<134>: [ 97 117 119 149 130 143 164 142 120 183 162 148 119 179  83 186 105 108
 177 134 119 122  96  84 104 130 120 122 140 177  69 133 129  78 119 142
 171 149 145 132 169 138  88 123 129 158 118 110 150 126 161]
<132>: [ 97 112 121 150 129 136 168 141 121 184 161 149 104 177  80 188 101 107
 175 133 118 122 100  87  96 122 123 127 140 183  74 137 133  78 115 140
 176 149 136 115 201 138  93 114 131 142 116 111 150 119 163]
<184>: [ 93 105 127 153 125 123 174 138 128 185 158 151 104 182  70 192  90 109
 168 131 113 119 106  93  84 122 133 137 141 191  82 148 136  71 109 137
 184 148 139 121 190 137 104 114 131 141 116 111 147 103 165]
<59>: [ 97 112 121 150 129 136 168 141 121 184 161 149 104 177  80 188 101 107
 175 133 118 122 100  87  96 122 123 127 140 183  74 137 133  78 115 140
 176 149 144 121 176 138  93 120 131 134 115 111 147  95 169]
<19>: [ 92 100 131 153 121 118 181 138 132 185 157 154 100 182  65 196  86 108
 165 128 111 118 108  97  79 120 138 143 141 197  89 156 138  68 107 133
 192 147 137 115 201 139 109 108 131 136 117 111 146  98 167]
<104>: [ 97 112 121 150 129 136 168 141 121 184 161 149 114 177  80 188 101 107
 175 133 118 122 100  87  96 128 123 127 140 183  74 137 133  78 115 140
 176 149 144 129 176 138  93 120 131 152 118 109 150 119 163]
[190 137] -> <184>
rest: [114 131 141 116 111] -> [147 103 165]
[ 97 112 121 150 129 136 168 141 121 184 161 149 114 177  80 188 101 107
 175 133 118 122 100  87  96 128 123 127 140 183  74 137 133  78 115 140
 176 149 144 129 176 138  93 120 131 152 118 109 150 119 163] -> <104>
[186 105 108 177] -> <134>
rest: [137 115 201] -> [139 109 108 131 136 117 111 146  98 167]
[ 97 112 121 150 129 136 168 141 121 184 161 149 104 177  80 188 101 107
 175 133 118 122 100  87  96 122 123 127 140 183  74 137 133  78 115 140
 176 149 144 121 176 138  93 120 131 134 115 111 147  95 169] -> <59>
rest: [138 132 185 157 154] -> [100 182  65 196  86 108 165 128 111 118 108  97  79 120 138 143 141 197
  89 156 138  68 107 133 192 147 137 115 201 139 109 108 131 136 117 111
 146  98 167]

<80>: [126 181 105  79  82  75  92 187  66 134  58 196 157  95 182 129 127 128
 128 128 162  57]
<19>: [126 128 129 127 127 128 126 128 128 129 128 128 126 129 127 129 128 128
 128 128 126 127]
<132>: [127 125 125 128 129 128 125 128 131 125 129 128 127 127 124 129 130 129
 128 129 127 129]
<59>: [ 77 172 165 106  80  80  85 175  85 174 121 150  83 163 174 157 119 139
 121 131  93 109]
rest: [128 126 128] -> [128 129 128 128 126 129 127 129 128 128 128 128 126 127]
rest: [129 128 128 128 128] -> [126 127]
[ 79  82  75  92 187  66 134  58 196 157  95] -> <80>

<8>: [124 108 153 119 135 163 116 149 154 152 103 168 117 168 136 171  88 172
 145 113  98 195 139  93 137 122 139 165 159]
<192>: [141 107 144 128 138 165 121 157 166 151 106 158 124 159 140 174  99 174
 142 112 104  98 125  96 136 121 144 168 152]
<104>: [158 150  95 155 132  98 150 124 123 106 192  77 154  79 128  94 189  88
 110 149 175 194 143 174 121 140 127  99  89]
<90>: [137 107 146 126 139 165 119 156 164 152 102 160 123 161 138 174  96 174
 143 112 103  96 125  95 136 122 143 167 154]
<132>: [179 112 103 154 143 142 134 163 175 129 166 104 147 106 138 151 149 144
 119 120 141 155 133 127 124 124 144 148 109]
<59>: [174 138  97 161 139 117 148 141 148 117 188  87 108 181 130 116 180 115
 115 138 163 182 141 158 123 134 138 120  98]
<184>: [169 142  85 159 133  99 148 128 131 103 197  68 156  85 128  95 191  92
 104 143 173 195 140 170 116 135 129  96  82]
<19>: [ 76 143 176 101 121 139 122 107  96 148  72 185 107 181 130 132  89 142
 155 134 101  79 125 116 146 135 124 133 174]
<80>: [122 140  85 159 133  99 148 128 131 103 197  68 156  70 127  95 191  92
 104 143 173 195 140 170 116 135 129 100  82]
<38>: [180 120 107 157 144 141 140 161 173 130 170 106 151 107 141 148 156 144
 122 125 146 160 137 134 127 127 147 147 112]
[138 174  96 174 143] -> <90>
rest: [107 181 130] -> [132  89 142 155 134 101  79 125 116 146 135 124 133 174]
rest: [161 173] -> [130 170 106 151 107 141 148 156 144 122 125 146 160 137 134 127 127 147
 147 112]
[121 140] -> <104>
[168 152] -> <192>
rest: [152 102] -> [160 123 161 138 174  96 174 143 112 103  96 125  95 136 122 143 167 154]
rest: [140 127] -> [99 89]

<67>: [ 94  76 148 167 132]
<38>: [105 103  82 156 134]
<90>: [116 171 170  98 170]
<80>: [173 178 125 117  82]
<19>: [171 171 141  95 108]
<134>: [ 76  96 109 171 108]
<8>: [142  93  66  82 140]
<184>: [117  92 163 158 176]
<59>: [141  93  66 112 108]
<104>: [156 105  82 103 104]
<192>: [110  71 160 163 152]
<132>: [ 78  91 121 171 113]
rest: [141  93  66] -> [112 108]
[105 103  82 156] -> <38>
[ 91 121] -> <132>
[103  82 156] -> <38>
[156 105  82 103] -> <104>

<104>: [187  65  71 121 148  68 138 179 159  62  79  70 185 105  69  72  68  69
  89 174 144  64  93 189  86 182 138  72 178  95 101 116 115 141 115 174
  66 148]
<80>: [ 97 165  82  69  63 110  67 111  80 134 174  72 100  81 128 101 161  80
  70  81  64 143 188 109  75 112  58 168  80 176 170  66  71 118  72  88
 137  67]
<184>: [125 151  85  72  70 101  70 129  90 118 155  72 116  68  72  66 116  85
  69  75 118 125 176 125  84 131  70 153  92 162 167  64  67  86  69 106
 124  68]
<134>: [ 70 174 134  84  63 160  69  73  82 174 185 114  70 109 165 158 160  80
 118  75  69 166 184  71 111  68  71 176  67 176 177  80  78  89  79  79
 171  71]
<132>: [194  65  89 125 164  69 149 188 169  61  68 120 188 101  71  71  70  90
  85 185 150  61  78 193 112 178 147  63 178  63  83 137 127 156 126 182
  63 146]
<19>: [121 156  83  63  67 106  67 129  86 130 178 101 105  81 110 102 137  78
  71  87  64 138 178 119  72 132  67 155  78 165 167  69  71  78  68  89
 131  66]
<67>: [108 159 142  69  71 149  69 122 110 159 152 104 103  82  73  81 114 141
  69 112  65 152 174 102 130 124  73 168  87 171 172  68  65 118  71 112
 156  74]
<38>: [183  66  61 118 149  64 140 181 125  63  89  65 171 102  78  72  71  62
  86 140 136  65 108 178  60 165 134  65 160  94 110 118 118  82 114 140
  62 128]
<8>: [119 155  72 131 125  74 126 102  88  92 170  81 108 129 182 177 185  71
 154  96 132  98 171 106  74  99 125 135 109 151 163 141 140  74 133  93
  98 121]
rest: [118  71] -> [112 156  74]
rest: [119  72] -> [132  67 155  78 165 167  69  71  78  68  89 131  66]
[118 155  72] -> <184>
rest: [161  80] -> [ 70  81  64 143 188 109  75 112  58 168  80 176 170  66  71 118  72  88
 137  67]
rest: [126 102  88  92] -> [170  81 108 129 182 177 185  71 154  96 132  98 171 106  74  99 125 135
 109 151 163 141 140  74 133  93  98 121]
[118  75  69] -> <134>
[78 89] -> <134>

